These are the activations of a small neural network, seen along a few directions. Each row is one input.
Each table varies a few parts of the input and shows all the possible inputs, shuffled.
Descriptions start from the smaller parts, as in this example, which fits no table here: values(2) and (point or line(11) or (ring(5) and line(6))).
Shared parts are said once, and a part with two or three values counts as separate values.
In the rows, zero is written as 128.

Other details of the inputs shift rows strongly along two fixed directions, in all tables alike. That doesn't count.

A family of inputs:
R1: [ 70 130  72 112 187 147  74 159 143  85 141 107]
R2: [140 154 141 123 102 174 105  80 106 132  74 100]
R3: [ 71 121 102 118 184 143  81 155 120  70 138 105]
R4: [112 133 103 175 149 133 102 148 102  82 130 155]
R5: [ 76 146  82 113 164 160  65 144 159  83 148  96]
R6: [146 169 179 147 129 144 166  89 117 118 104  94]
R7: [182 164 175 112 121 173 104  68  85 124  73  86]
R8: [104 101  63 171 160 134  54 175 111  77 119 163]
R9: [197 166 215 118 126 139 128  21 125 179  86  30]
R10: [ 95 165  87 158 141 151  85 146 158  96 103 137]
R11: [157  83 151 132  80  79 229 145 143 175 220 159]
R12: [137  94 163 144  87  93 239 148 143 172 212 162]
R13: [145 187 187 141 162 130 132  66 102 102  63  81]
R14: [153 151 151 125 111 171 120  78  91 109  74 112]
R15: [ 67  79  40 187  80 125 159 242 148 126 241 216]
R16: [ 77 142  89 129 147 177  83 145 129  81 163  82]
R17: [176 144 158 101 117 121 111  88 158 162 100  90]
R18: [148 112 186  72  73  84 222  89 173 217 138 143]
R19: [174 139 175 131 144 103 134  74 108 134 111  98]
R20: [168 146 158 117 132 118 111  75 163 166 107  91]
R21: [112  80 143 104  99  87 193 149 125 159 137 184]
R22: [101  91 167  82 123  58 248 149 146 154 243 130]
R23: [ 70 129  54 148 156 184  74 183 111  32 179 122]
R24: [106 126  73 124 140 149  80 141 123 109  75 161]
R25: [ 88 124  48 171 168 147  62 177 136  94 115 167]
R26: [ 69  91  67 142 118  75 199 225 173 146 195 213]
R27: [122 131  84 136  95 175  83 156 105 117 131 144]
R28: [161 196 220 128 132 149 153  31 128 160  65  35]
R29: [168 168 162  91 128 157  78  68 134 153  61  89]
R30: [107 114  36 160 163 137  47 176 135  93 121 162]
R31: [174 177 217 112 147 133 125  27 159 181  67  54]
R32: [182 116 191 100  76 100 194  94 142 201 156  89]
R33: [122 128  75 117 146 150  64 154 118 117  91 155]
R34: [127  86 151 104  75  68 237 143 121 165 177 195]
R35: [151 128  89 157 116 164  77 150 100  77 126 129]
R36: [145 146 190 138 173 133 107  71 112 133  60  85]
R37: [142 128  92 150 134 133  73 150  93  74 116 140]
R38: [133 121  72 131 151 135  61 156 132 109  98 136]
R39: [ 98 105 154 134 126  76 208 162 143 149 150 164]
R40: [144  60 160  99  94  50 218 166 145 187 184 167]
R41: [142  88 155  95  79  68 225 157 117 175 194 188]
R42: [118 116 100 128 141 148  68 157  92  99  90 159]
Each input here is: ring(6) and (point or line(6)).
Changing only the ring(6) part turns R16 into R22. The same change can be made to R2. Which row results?
Answer: R34
Changing only the ring(6) part turns R29 into R42. The same change can be made to R10. Which row results?
Answer: R39
Change only the line(6) part in R13. List by row number the other rows that result.
Answer: R4, R19, R34, R37, R41
List by row number the other rows that have the ring(6) part in common with R33.
Answer: R1, R24, R25, R26, R30, R38
List by row number the other rows that have the ring(6) part in common with R7.
Answer: R6, R11, R12, R14, R23, R35

A family of inputs:
R43: [ 91 111  93 146 125 121 158 173 127  91 189 159]
R44: [136 126  92 140 108 147  84 142 108 103 114 143]
R45: [139 130  90 151 117 161  85 139 113 113 110 145]
R46: [ 83 101  87 122 140 114 140 187 143 114 174 156]
R47: [112 147 102 133 157 168  58 131 124  76 119  97]
R48: [129 164 138 131 173 146  84  96 132 104  87  74]
R49: [119 152 140 124 174 144  82  93 128 109  88  75]
R50: [173 131 181 112 114 101 167  96 134 177 107 126]
R51: [175 122 214  94  86  83 223  76 148 212 121 119]
R52: [122  94 104 116  98  97 163 169 128 149 156 192]
R53: [126  97 121 152  87 113 173 172 108 133 169 181]
R54: [157 127 149 119 125 118 130  94 124 151  94 128]
R55: [129 157 155 118 149 148 114  92 131 136 122  80]
R56: [102 134 127 133 140 131 130 133 146 124 143 117]
Changing only one part turns R49 into R54. The same change can be made to R55. Which row results?
Answer: R45
What is each input in this table made of?
Answer: values(2) and (point or line(6))
